Each row below holds a small network's activations on one input, seen along a few directions.
Each table varies a few parts of the input and shows all the possible inputs, shuffled.
Descriptions start from the smaller parts, as in this example, which fits no table here: one of 5 places around a ring, together with either a single point or one of 11 places along a line or (one of 3 separate values, together with one of 6 places along a line).
Shared parts are said once, and a part with two or three values counts as separate values.

Other details of the inputs vary at random and push rows far along three fixed directions, the same in every table; ignore that.

Rows:
r1: [-51.8  -3.7  -8.6  21.2   5.0  -2.3 -37.9  35.5 -42.2   8.1  31.9]
r2: [-14.5   3.6 -10.6 -19.3  25.4 -23.8 -22.5  11.3 -16.3   7.6  17.6]
r3: [ 11.2   2.4   8.1 -26.4  32.4  21.4  41.4 -11.8   0.1 -20.6 -46.5]
r4: [ 23.0   5.8   0.2 -13.1 -60.7   0.6  27.3 -18.3  33.4  -7.3  -7.3]
r5: [-17.1  -3.7  -8.0 -10.2  19.4 -32.2 -21.6  12.4 -20.7   4.8  14.5]
r6: [-18.0 -12.3 -20.7 -32.3   6.8 -36.7  -1.6  10.3 -13.8  13.7  19.4]
r7: [-19.5  -8.5 -12.0 -41.2  -8.5 -32.5  -1.9  16.8  -1.1 -10.2   3.2]
r8: [-16.0   1.5  -9.6 -12.2  26.1 -29.5 -12.9   9.9 -20.7   1.6  23.2]
r9: [ 32.4  15.8  56.7  78.8  28.2  53.7 -28.2   9.8   2.4   1.5  -1.3]
r10: [-16.7 -11.8 -35.1 -41.6   9.0 -25.9  11.7 -11.3   2.3  -2.8  -4.6]
r11: [ 34.1  13.6  50.1  88.6 -15.4  42.3 -31.9  10.6  24.5  15.0  16.8]
r12: [ 29.2   6.7 -19.7  -5.6 -50.3   3.4  18.3 -27.7  37.1  13.6 -14.2]
r13: [-24.1  -6.1   3.6   4.7  29.9 -33.8 -30.5  25.0 -27.3  19.1  40.6]
r14: [ 24.9  -3.1  -1.2 -11.8 -63.0   3.1  21.6 -16.2  33.1  -4.5 -21.7]
r15: [ 11.8  -5.4   3.2  -5.4 -61.1  -1.6   7.9 -16.8  33.0  -1.7   3.6]
r16: [  4.3  10.7  20.8  12.4  56.1  23.1  12.6   5.1  -8.6 -23.3 -21.7]
r17: [ 14.9   6.2 -11.8 -65.8  40.4  24.1  65.5 -31.4   0.8 -46.1 -93.8]
r18: [ 14.6  -9.0 -20.2 -15.8 -52.4 -10.2  12.5 -30.8  24.0   9.2  -0.8]
r19: [-23.9 -15.0   2.2 -14.4  19.3 -15.6 -19.0  20.4 -10.2  -9.2  20.0]
r20: [ 20.5  15.6 -20.0 -61.9  46.9  18.2  68.1 -49.7 -10.1 -35.9 -79.2]
r21: [  7.1   6.8   3.2  -7.2  70.0  15.2  14.6 -14.1 -25.5 -18.2 -48.2]
r22: [-15.7 -14.0 -27.6 -35.7   4.5 -35.2   5.1   8.5  -7.2  13.0  14.6]
r23: [-38.5   3.8 -43.6 -46.6 -22.5   2.5  10.2   3.0 -15.6  -2.5  -5.5]
r24: [  8.6   8.5  24.1  -9.5  27.2  18.0  24.8  -8.7  -4.6 -16.1 -31.3]
r25: [ 17.1  -3.5 -12.8  15.5 -50.1 -13.4  -0.5 -11.6  25.8  18.0   4.0]
r26: [ 21.2   2.0 -12.4  18.3 -49.3  -8.3   8.3 -14.8  28.7  16.6  14.4]
r27: [ 38.8  11.3  39.1  56.9 -37.4  36.0 -17.3  -2.2  26.4  10.3   6.6]
r28: [-15.7  -8.5 -11.5 -10.1  20.1 -30.1 -21.5  14.9 -20.9   6.3  14.6]
r29: [-27.7 -13.9  12.6   1.6  24.0 -25.9 -29.6  44.1 -19.6   8.1  42.3]
r30: [ 35.8  21.3  34.0  51.2  58.4  48.5  12.2 -25.5 -14.5 -11.0 -34.9]
r31: [ 13.1  12.9   9.0   8.6  59.6  23.5  -2.4  -8.0 -17.0  -4.9 -25.1]
r32: [-21.1  -9.5  -2.7  -9.0  21.0 -20.2 -14.2  30.0  -5.6  -6.9   8.6]
r33: [  0.8   0.6  36.3  47.5  42.3  27.7 -18.4   8.6  -3.5  -9.3   0.7]
r34: [ 27.2   1.9  -1.5 -10.5 -60.5   6.1  29.1 -17.9  34.0  -6.6  -9.8]
r35: [-13.7  -2.8 -12.8 -13.4  21.4 -23.8 -27.9  17.8 -15.7  12.3  25.0]
r36: [-17.4  -1.5 -21.6   2.2 -80.2   8.5  13.1  -5.4   6.2  19.5  13.6]
r37: [-23.4 -18.6 -29.0 -27.7   9.3 -34.1 -13.7   6.2  -8.0   6.6  23.8]
r38: [-23.3  -3.4 -10.3  29.2 -60.9  18.7 -14.7  -3.9  -0.9  13.7  24.9]
r39: [ 14.3  -2.0  12.3  49.3 -25.2  -3.2 -15.2   2.6  13.0  31.2  29.1]
r40: [ 14.9  -8.4  13.8  23.6 -33.4  14.1  -4.0  -5.4  25.1   0.6   7.3]
r41: [ 18.7  18.7  56.1  63.7  30.1  37.1 -34.0  13.3  -5.8   0.0   7.5]
r42: [  3.5   8.1  18.2  13.1  54.6  16.1  -3.6 -20.5 -21.1 -10.0 -18.9]
r43: [-48.1  -1.2 -35.3 -22.6 -17.9  -9.7  -1.1  17.8 -26.1  -1.1  23.3]
r44: [ 21.4  -3.5  -2.6  -8.4 -57.7   4.5  34.8 -13.7  40.8   4.5 -13.6]
r45: [-17.2  -8.2  -2.3  -8.4  19.3 -18.5 -12.9  31.7  -8.1  -6.9  27.3]
Description of these inputs: one of 5 separate values, together with either a single point or (one of 2 separate values, together with one of 4 places along a line).
- Changing only the choice among 5 separate values turns r44 into r32. The same change can be made to r3. Which row results? => r17
- Changing only the choice among 5 separate values turns r45 into r9. The same change can be made to r26. Which row results? => r12
- Change only the place on the line of 4 in r22. List by row number the other rows that result. => r6, r13, r39
- Change only the choice among 2 separate values in r35. List by row number the other rows that result. => r27
- Change only the choice among 2 separate values in r24. List by row number the other rows that result. => r13
